These are the activations of a small network on made-up records, seen along a few directions, one row for each record.
Each row is followed by the record's values for the fields ZENEF, PUZI, DOFOL, BARU, KUL, BOP.
Other fields move the rows too, some of them a lot.
In the rows, 500 means zero.
Strong random noise was added to every row along 15 fixed directions; ignore it. To show where, here is one row again and again, with new noise each time:
[509 412 651 475 555 608 614 533 475 423 466 522 630 408 415 474 597 614
 623 543 405 404 415 615 499 528 709 623 378 438 353 437 570 442 374 646
 680]
[642 577 579 393 506 422 409 480 498 561 557 418 400 536 517 438 537 583
 501 440 594 483 674 509 516 538 423 384 572 541 584 387 494 432 548 405
 597]
[570 519 454 469 466 425 493 594 566 571 521 557 415 568 451 474 517 526
 507 597 502 440 493 692 527 505 568 659 474 616 486 459 444 579 449 484
 569]
[524 364 438 578 654 477 502 713 572 400 590 502 508 401 621 348 679 643
 358 683 452 541 482 512 538 484 619 602 434 567 637 497 602 515 388 697
 443]
[477 271 562 638 527 434 529 668 499 507 530 483 431 578 518 365 583 556
 440 686 564 467 453 536 479 294 505 464 444 562 380 559 559 578 377 576
 576]
[491 572 539 535 443 586 448 470 597 444 582 433 542 324 413 452 579 587
 411 197 383 586 437 495 594 511 529 489 558 584 486 612 260 586 512 452
 399]
[449 574 416 573 459 481 555 481 599 629 438 586 462 477 444 550 417 455
 508 544 418 457 508 514 502 602 641 656 560 554 575 503 475 585 518 428
 435]
[395 625 471 610 556 385 457 605 597 636 424 358 694 459 541 341 504 602
 492 534 413 399 579 467 444 459 458 420 507 546 488 432 525 719 540 599
 588]
[462 622 373 564 517 388 394 585 482 493 455 386 385 460 670 463 433 561
 427 582 534 465 711 400 512 490 479 228 393 536 633 538 543 522 604 530
 494]
[459 595 511 523 470 476 469 557 598 602 467 549 601 614 439 565 442 689
 569 434 516 444 596 695 466 656 545 479 456 549 445 309 440 553 434 418
 689]
[514 742 514 430 411 468 725 464 382 405 409 515 493 419 513 446 476 287
 643 551 417 411 433 349 670 525 594 565 475 326 554 676 556 552 587 506
 431]
[550 549 632 641 542 362 765 593 600 453 588 575 447 439 445 437 461 516
 549 478 657 593 406 580 531 703 389 435 570 549 427 498 611 581 290 562
 540]
[495 425 534 631 386 561 572 382 470 627 380 564 308 599 362 686 391 417
 601 554 515 449 433 607 487 486 641 586 471 522 288 574 490 523 422 413
 611]
[483 507 479 462 373 579 384 536 487 523 561 468 466 528 428 514 560 399
 492 394 394 554 401 622 561 387 425 563 522 582 407 613 287 595 520 530
 495]
[680 513 606 567 442 551 442 456 461 368 592 426 348 494 541 613 554 726
 503 356 601 564 508 646 638 588 433 276 374 597 376 522 432 451 427 547
 709]
[547 610 561 550 541 446 500 497 525 578 442 326 521 395 471 358 586 547
 471 433 470 497 522 451 529 444 517 514 598 489 465 514 523 615 468 548
 548]
[372 400 596 651 337 555 612 503 478 596 513 617 461 525 469 575 406 365
 518 532 476 549 421 423 525 515 392 463 703 497 506 585 514 543 497 525
 484]

[497 417 642 480 445 481 583 432 423 566 495 551 536 555 538 548 394 516
 638 650 513 327 557 439 474 504 390 340 527 492 508 385 625 409 607 553
 693] : <ZENEF:rarul PUZI:nidi DOFOL:fot BARU:rumo KUL:foso BOP:pip>
[423 457 461 477 716 567 421 449 542 596 502 477 610 749 438 550 572 367
 583 418 553 654 509 521 301 564 426 535 507 401 415 336 571 438 362 385
 442] : <ZENEF:rarul PUZI:gopo DOFOL:fot BARU:rumo KUL:foso BOP:pip>
[454 470 351 609 574 512 415 550 569 548 495 408 571 701 483 469 634 436
 448 478 472 582 391 520 459 363 507 616 432 512 410 562 436 647 426 435
 416] : <ZENEF:sek PUZI:nidi DOFOL:fot BARU:dos KUL:foso BOP:git>
[610 423 454 466 537 447 535 609 595 422 667 665 404 486 559 501 537 587
 416 596 575 534 504 578 575 642 518 563 468 616 647 464 499 461 466 526
 446] : <ZENEF:sek PUZI:notu DOFOL:fot BARU:dos KUL:ralak BOP:pip>
[561 659 379 537 391 539 458 352 387 497 410 450 201 477 499 711 379 435
 444 403 608 631 522 572 601 551 509 458 517 491 456 637 480 480 441 430
 461] : <ZENEF:sek PUZI:gopo DOFOL:nefuv BARU:dos KUL:ralak BOP:pip>
[503 609 452 532 529 494 559 510 511 450 435 557 559 477 529 549 506 569
 592 564 453 463 473 545 571 616 608 567 401 456 491 454 565 548 495 617
 597] : <ZENEF:rarul PUZI:gopo DOFOL:fot BARU:rumo KUL:ralak BOP:pip>
[587 603 418 600 676 460 454 420 494 496 465 276 458 515 530 450 594 550
 419 380 632 685 492 476 515 439 446 428 490 428 384 538 578 571 349 496
 443] : <ZENEF:sek PUZI:gopo DOFOL:nefuv BARU:rumo KUL:ralak BOP:pip>
[638 534 533 476 459 475 544 420 443 446 522 403 437 523 473 483 553 427
 568 502 512 438 399 545 528 420 471 556 433 533 367 592 480 555 504 502
 532] : <ZENEF:sek PUZI:nidi DOFOL:nefuv BARU:dos KUL:ralak BOP:git>
[351 463 450 547 317 478 556 532 506 503 379 551 431 433 454 497 342 480
 455 580 459 322 554 438 486 359 694 462 408 484 482 632 399 522 572 415
 452] : <ZENEF:sek PUZI:sefo DOFOL:fot BARU:rumo KUL:foso BOP:git>
[421 693 373 484 425 518 436 673 467 487 304 439 575 378 449 515 520 598
 509 512 319 453 421 756 552 499 688 722 394 525 408 565 397 662 408 673
 627] : <ZENEF:sek PUZI:nidi DOFOL:nefuv BARU:dos KUL:foso BOP:git>
[456 488 519 487 299 595 428 681 373 266 580 557 433 400 605 597 465 666
 388 456 503 610 530 609 679 533 415 253 409 507 546 571 400 380 486 715
 603] : <ZENEF:sek PUZI:sefo DOFOL:nefuv BARU:rumo KUL:foso BOP:pip>
[350 461 500 469 581 602 368 494 513 513 472 444 718 564 465 515 538 519
 600 378 391 492 550 484 383 436 507 375 357 445 372 426 437 470 578 505
 546] : <ZENEF:rarul PUZI:gopo DOFOL:fot BARU:rumo KUL:foso BOP:git>
[581 389 458 490 443 492 541 459 455 371 653 669 314 544 568 592 468 416
 497 570 556 500 424 500 581 528 444 458 418 622 565 655 446 423 571 387
 378] : <ZENEF:sek PUZI:gopo DOFOL:nefuv BARU:dos KUL:ralak BOP:pip>
[576 527 659 521 390 699 502 306 350 358 426 475 532 433 528 661 551 658
 595 359 404 471 410 455 654 580 611 443 428 432 427 592 464 411 557 501
 655] : <ZENEF:sek PUZI:gopo DOFOL:nefuv BARU:dos KUL:foso BOP:git>
[498 557 554 388 513 543 474 497 460 512 501 563 818 750 583 441 676 584
 605 522 384 439 544 341 594 557 530 638 535 316 688 340 538 488 593 351
 537] : <ZENEF:sek PUZI:sefo DOFOL:nefuv BARU:rumo KUL:foso BOP:git>
[419 642 463 523 419 373 783 461 459 535 396 686 368 381 499 551 206 268
 625 702 500 391 524 376 498 698 522 488 575 459 675 567 666 488 611 509
 395] : <ZENEF:sek PUZI:nidi DOFOL:nefuv BARU:rumo KUL:foso BOP:pip>
[418 533 367 487 555 491 462 597 477 453 534 417 457 453 541 495 494 290
 480 526 491 667 469 519 439 446 361 431 452 449 441 592 531 530 463 745
 404] : <ZENEF:sek PUZI:gopo DOFOL:nefuv BARU:rumo KUL:ralak BOP:git>
[460 459 331 655 621 523 341 344 586 625 404 468 402 583 504 646 430 494
 585 590 435 472 528 480 419 460 589 451 250 598 324 560 479 622 619 447
 531] : <ZENEF:sek PUZI:notu DOFOL:fot BARU:rumo KUL:ralak BOP:pip>
[334 415 387 517 566 495 539 669 638 488 504 610 472 327 408 398 455 441
 405 547 423 561 475 527 414 473 637 610 486 543 531 560 445 548 442 542
 293] : <ZENEF:sek PUZI:sefo DOFOL:fot BARU:rumo KUL:foso BOP:pip>
[312 426 457 425 548 583 224 611 491 588 454 408 724 703 478 477 574 583
 546 437 399 459 614 558 339 343 504 450 370 444 385 375 362 509 575 418
 615] : <ZENEF:sek PUZI:nidi DOFOL:nefuv BARU:dos KUL:ralak BOP:git>
[568 578 650 467 501 628 552 465 404 423 574 467 600 379 542 494 636 540
 474 314 493 733 448 421 646 632 354 507 748 327 609 453 603 417 406 688
 514] : <ZENEF:sek PUZI:gopo DOFOL:fot BARU:rumo KUL:ralak BOP:pip>
[516 645 596 376 431 443 573 550 472 441 565 483 531 453 395 341 581 377
 499 336 534 619 408 490 621 437 341 547 681 439 477 589 385 608 457 487
 434] : <ZENEF:rarul PUZI:notu DOFOL:nefuv BARU:rumo KUL:ralak BOP:pip>
[561 400 446 386 442 591 558 462 489 342 653 747 495 677 568 643 519 416
 601 575 471 503 368 561 607 601 493 595 323 492 574 519 438 422 568 419
 412] : <ZENEF:sek PUZI:gopo DOFOL:fot BARU:rumo KUL:foso BOP:git>
[413 430 518 544 504 658 490 530 463 408 411 581 578 365 538 647 454 752
 467 525 429 430 583 539 456 684 748 472 396 443 595 388 561 316 469 585
 593] : <ZENEF:sek PUZI:nidi DOFOL:nefuv BARU:dos KUL:ralak BOP:pip>
[383 450 409 698 430 534 449 549 545 522 507 499 471 616 493 527 521 516
 326 405 519 693 387 513 580 367 427 487 571 500 426 649 391 686 383 421
 357] : <ZENEF:sek PUZI:nidi DOFOL:fot BARU:rumo KUL:foso BOP:pip>
[616 569 422 446 447 468 473 461 533 518 539 623 318 635 466 647 423 500
 591 542 566 453 516 690 566 568 540 550 338 590 432 484 417 500 548 395
 576] : <ZENEF:sek PUZI:nidi DOFOL:fot BARU:rumo KUL:ralak BOP:pip>
[422 434 568 342 427 465 463 642 494 417 636 535 567 533 500 317 538 541
 379 412 562 506 608 436 480 347 409 334 552 466 592 491 361 429 550 396
 441] : <ZENEF:sek PUZI:gopo DOFOL:nefuv BARU:rumo KUL:ralak BOP:pip>
[752 505 566 466 555 476 505 536 473 273 612 481 317 356 575 553 549 678
 531 520 591 511 449 711 600 643 428 398 309 673 422 530 561 444 432 722
 667] : <ZENEF:rarul PUZI:sefo DOFOL:fot BARU:dos KUL:ralak BOP:git>
[499 724 430 325 310 626 426 569 300 358 413 430 474 541 539 583 593 479
 427 323 483 622 571 559 703 452 628 566 519 219 564 542 397 406 413 523
 509] : <ZENEF:rarul PUZI:gopo DOFOL:fot BARU:rumo KUL:ralak BOP:pip>
[397 505 393 520 601 462 562 521 573 406 540 596 468 454 545 563 369 376
 581 530 537 494 584 423 367 699 504 321 315 529 595 509 538 408 551 443
 349] : <ZENEF:sek PUZI:notu DOFOL:fot BARU:dos KUL:foso BOP:git>
[481 398 616 528 441 571 535 551 603 539 643 623 631 580 455 534 563 612
 503 435 524 596 413 595 521 585 344 532 641 540 465 372 454 551 432 587
 625] : <ZENEF:sek PUZI:gopo DOFOL:fot BARU:rumo KUL:ralak BOP:git>
[688 452 688 612 455 337 761 413 525 566 538 565 458 573 556 433 504 511
 616 690 602 347 417 374 613 544 395 477 580 534 473 505 662 618 579 517
 651] : <ZENEF:sek PUZI:gopo DOFOL:fot BARU:dos KUL:foso BOP:git>
[525 567 466 449 422 451 490 497 432 523 392 498 231 279 436 538 357 446
 466 555 545 483 564 548 510 460 600 500 519 536 510 586 523 451 502 571
 515] : <ZENEF:sek PUZI:notu DOFOL:fot BARU:rumo KUL:ralak BOP:git>
[435 470 614 475 466 442 617 507 513 458 546 536 678 534 490 344 510 462
 594 525 428 267 467 352 492 422 476 454 449 546 509 545 416 560 672 347
 448] : <ZENEF:rarul PUZI:nidi DOFOL:nefuv BARU:dos KUL:foso BOP:pip>
[548 686 487 447 451 496 447 321 438 531 468 327 417 470 476 482 518 215
 634 375 419 512 439 339 563 357 364 418 507 461 381 719 388 626 703 513
 424] : <ZENEF:rarul PUZI:gopo DOFOL:fot BARU:rumo KUL:ralak BOP:git>
[527 521 491 413 610 522 596 523 452 355 566 559 513 520 545 485 570 334
 575 505 529 615 445 418 512 596 461 515 442 394 583 534 603 420 447 482
 351] : <ZENEF:sek PUZI:notu DOFOL:fot BARU:dos KUL:foso BOP:git>

Which values does each new row have?
[652 548 522 508 594 383 318 410 452 548 395 211 396 541 537 373 584 598
 485 463 574 348 674 411 435 318 538 338 386 567 419 514 513 510 575 332
 581] : <ZENEF:rarul PUZI:sefo DOFOL:fot BARU:dos KUL:foso BOP:git>
[510 474 595 420 542 507 449 433 438 537 461 365 349 343 326 429 462 339
 540 379 530 561 467 539 399 339 426 401 533 507 274 619 459 463 458 510
 491] : <ZENEF:sek PUZI:sefo DOFOL:fot BARU:rumo KUL:foso BOP:pip>
[576 442 676 559 504 344 643 618 462 423 610 535 530 618 662 310 581 606
 501 657 669 481 508 326 598 471 322 324 554 474 603 486 660 544 525 516
 584] : <ZENEF:sek PUZI:gopo DOFOL:nefuv BARU:dos KUL:ralak BOP:git>
[667 559 545 460 582 573 470 380 507 292 620 337 672 329 706 428 666 640
 557 490 306 330 513 271 587 547 537 350 276 525 628 524 528 471 777 690
 536] : <ZENEF:sek PUZI:nidi DOFOL:fot BARU:dos KUL:ralak BOP:git>
[490 476 550 441 400 634 522 428 433 441 510 610 454 523 449 697 429 499
 517 374 559 629 481 579 549 629 503 501 593 424 524 476 459 335 422 451
 489] : <ZENEF:rarul PUZI:notu DOFOL:nefuv BARU:rumo KUL:ralak BOP:git>
[455 626 466 349 610 370 666 548 414 408 441 494 405 328 559 379 380 272
 595 636 559 457 630 307 460 504 535 387 450 328 623 535 712 371 585 611
 390] : <ZENEF:rarul PUZI:gopo DOFOL:fot BARU:rumo KUL:ralak BOP:git>
[423 631 496 454 548 400 525 651 472 448 454 447 628 419 550 384 497 584
 478 486 567 521 561 516 480 515 433 378 493 394 527 422 593 540 427 598
 535] : <ZENEF:sek PUZI:gopo DOFOL:fot BARU:rumo KUL:ralak BOP:git>
[461 508 470 400 383 555 543 532 435 372 606 569 492 580 516 463 527 276
 488 455 498 562 428 376 613 378 422 450 484 382 558 669 384 483 612 468
 320] : <ZENEF:sek PUZI:notu DOFOL:fot BARU:rumo KUL:ralak BOP:pip>
[362 355 360 560 660 520 486 527 460 349 524 563 462 558 619 594 392 417
 575 647 508 506 535 436 368 530 496 222 172 496 459 539 613 385 535 573
 412] : <ZENEF:rarul PUZI:gopo DOFOL:fot BARU:rumo KUL:foso BOP:pip>
[627 717 629 390 463 442 633 307 492 451 547 499 372 537 307 524 415 360
 681 207 660 551 448 523 547 587 366 368 490 468 306 594 367 511 512 211
 456] : <ZENEF:sek PUZI:nidi DOFOL:nefuv BARU:rumo KUL:ralak BOP:pip>
[530 435 514 509 564 596 509 520 504 301 531 576 523 301 611 555 505 708
 515 544 428 457 509 493 561 645 655 406 261 552 575 498 548 376 544 632
 535] : <ZENEF:sek PUZI:notu DOFOL:fot BARU:dos KUL:foso BOP:git>
[525 584 532 533 416 486 565 386 459 481 490 525 428 542 518 536 459 442
 515 418 561 571 456 386 650 502 404 421 595 430 496 602 488 533 569 392
 434] : <ZENEF:rarul PUZI:gopo DOFOL:fot BARU:rumo KUL:foso BOP:pip>
[549 469 563 429 557 478 554 397 512 443 540 446 447 397 457 383 550 406
 503 446 477 471 451 382 509 419 549 538 503 526 506 609 458 498 576 398
 339] : <ZENEF:rarul PUZI:gopo DOFOL:nefuv BARU:dos KUL:foso BOP:git>
[415 556 539 394 460 503 585 594 601 380 595 626 456 218 340 478 355 571
 424 293 596 618 535 644 470 658 528 394 551 537 532 466 376 390 371 518
 394] : <ZENEF:sek PUZI:notu DOFOL:fot BARU:rumo KUL:ralak BOP:pip>
[411 272 555 645 415 590 564 626 461 486 466 606 440 525 440 535 531 580
 412 541 560 592 382 606 525 417 575 564 542 480 352 560 500 498 278 545
 555] : <ZENEF:sek PUZI:gopo DOFOL:fot BARU:dos KUL:foso BOP:pip>
[435 661 339 518 581 330 413 536 638 586 523 499 543 603 491 436 433 427
 534 447 509 503 483 579 434 525 284 437 436 679 437 527 372 740 574 364
 386] : <ZENEF:rarul PUZI:gopo DOFOL:nefuv BARU:rumo KUL:foso BOP:pip>
[490 518 449 571 403 554 444 391 436 673 329 463 506 721 473 642 467 481
 570 559 478 407 488 598 497 429 580 596 464 466 354 480 481 562 509 435
 687] : <ZENEF:sek PUZI:gopo DOFOL:nefuv BARU:dos KUL:foso BOP:pip>
[538 584 409 419 400 437 507 673 419 459 413 622 434 756 545 550 500 652
 475 618 648 456 575 756 600 545 647 603 382 435 542 403 492 461 358 373
 658] : <ZENEF:sek PUZI:gopo DOFOL:nefuv BARU:dos KUL:foso BOP:pip>
